Each row has a name. Each question is about the rows just above it. Places in a row count from 0.

[134 119 107 141  98 113 127 119 116 152 109 148  96 111 102 145] = j50
[ 49 165 141  89 135 155 152 162 159 174 190 148 143 182 147 159] = j236
[194 129 135  63 139 137 158 137 130  67 165  74 134 156 141  90] = j398
[190 111 114 110 121 112 120 112 129 104  66 134 106  85 110 121] = j406
[102 118 143 100 138 130 122 158 133 138 138 128 138 147 147 158] = j962
Places of [128] in row j962:
11
Places of [110] in row j406:
3 14
Places of [190] in row j406:
0
Every place of [138] in j962:
4 9 10 12
At which places does j50 hold [119]?
1 7

[150 146 104 156 152 157 154 146 117 169 118] -> j465
[121 108 140  97 113 142 119 118  91  92 110] -> j236
[177 124 115 108 138 139 151 147 109 131 123] -> j206
[105 129  57 143 132 126 129 126 132 180 113] -> j550
[ 77 153  77 177 123  85 103 132 132 144  77] -> j37
[118 134 151 151 125 100 113 121 145 114  73] -> j398
[135 101 151  90 113 124 126 118 145  98 144] -> j962
[ 98 122 122 137 126 125 125 122 171 122 160] -> j50
[127 104  95  93 117 154 126 113 127 139 127] -> j265
[ 72 134 151 151 125 115  72 119  72 101 101] -> j478
Every place of [132] in j37:
7 8
Times [122] occurs in j50:
4
Count of [72] in j478:
3
key -> tag
[101] -> j803
[98] -> j648
[122] -> j182
[102] -> j61
[134] -> j507
[97] -> j887
[135] -> j545
The tag of j962, keyed by place 1:
j803

[ 89 155 160  89 160  89] -> j550
[135 161 159 118 138 159] -> j398
[ 97 151 108 151 151 137] -> j37
[134 107 138 182 102 159] -> j478
[123 133 191 140 150 107] -> j406
[122 138 138 138 102 158] -> j236
Go on from [159 118 138] to the end of its row.
[159]
The rest of the row after [135 161]:
[159 118 138 159]
Count of [151] in j37:
3
Times [160] occurs in j550:
2
Every place of [138] in j236:
1 2 3
Every place of [160] in j550:
2 4

[173 211 106  62] -> j465
[122 101  89 151] -> j550
[105 137 137 151] -> j50
[ 79 148 155 180] -> j265
[118 159 115 117] -> j206
[120 140 104 128] -> j398
[ 95 189  87 162] -> j236
[130 175 155 179] -> j478
[ 97 128 137 186] -> j37
[115 154 108 118] -> j285
[138 100 100 139] -> j406
After [118 159 115], its row goes on with
[117]
key -> tag
[87] -> j813
[89] -> j210
[95] -> j125
[88] -> j213
Join j236 by its entry at place 2:
j813
[120 140 104 128] is in which row?
j398

[174 100 147 150 163 109]  j50
[159 112 149 176 159 159]  j962
[ 86 140 102 143  48 116]  j206
[132  66 125 158 100 123]  j37
[101 144 106 134  86 150]  j465
[177  85 152 177 177 177]  j398
[145  77 142 165  90 115]  j478
[176 107 138 129 174 120]  j285
[119 136  94 182  68 148]  j406
[103 126 107 135  78 134]  j236
[160 151  89 140  81 148]  j265
At which places does j962 hold [159]?
0 4 5
key -> tag
[107] -> j698
[152] -> j670
[160] -> j30
[90] -> j953
[106] -> j918
[81] -> j674
[80] -> j897
[138] -> j872
[102] -> j347
[89] -> j477
The tag of j265, keyed by place 2:
j477
The row with [176 107 138 129 174 120] is
j285
Every place of [177] in j398:
0 3 4 5

[122 125 165 107 165 113 139 144 109 155 110 153 115 131 132 132 130 124
 139 122] -> j465
[106 123 150  90 159  97 169 107 157  88 143  97 170 118 137 143 106 153
 106 148] -> j398
[122 100 153 107 165 113 139 144 109 155 110 153 115 153 113 138 130 124
 139 153] -> j962
[139  99 136 123 132 154  98 162 124 128 132  98 152 107 163  74 202  76
 165 102] -> j236
[122 125 165 107 165 113 154 144 109 155 110 155  94 160 102 163  88 156
 116 138] -> j478
[106 123 150  90 118  97 169 106 157 106 143  97 170 118 137 157 106 153
 106 148] -> j285
Count of [106] in j285:
5
At which places does j962 hold [153]?
2 11 13 19

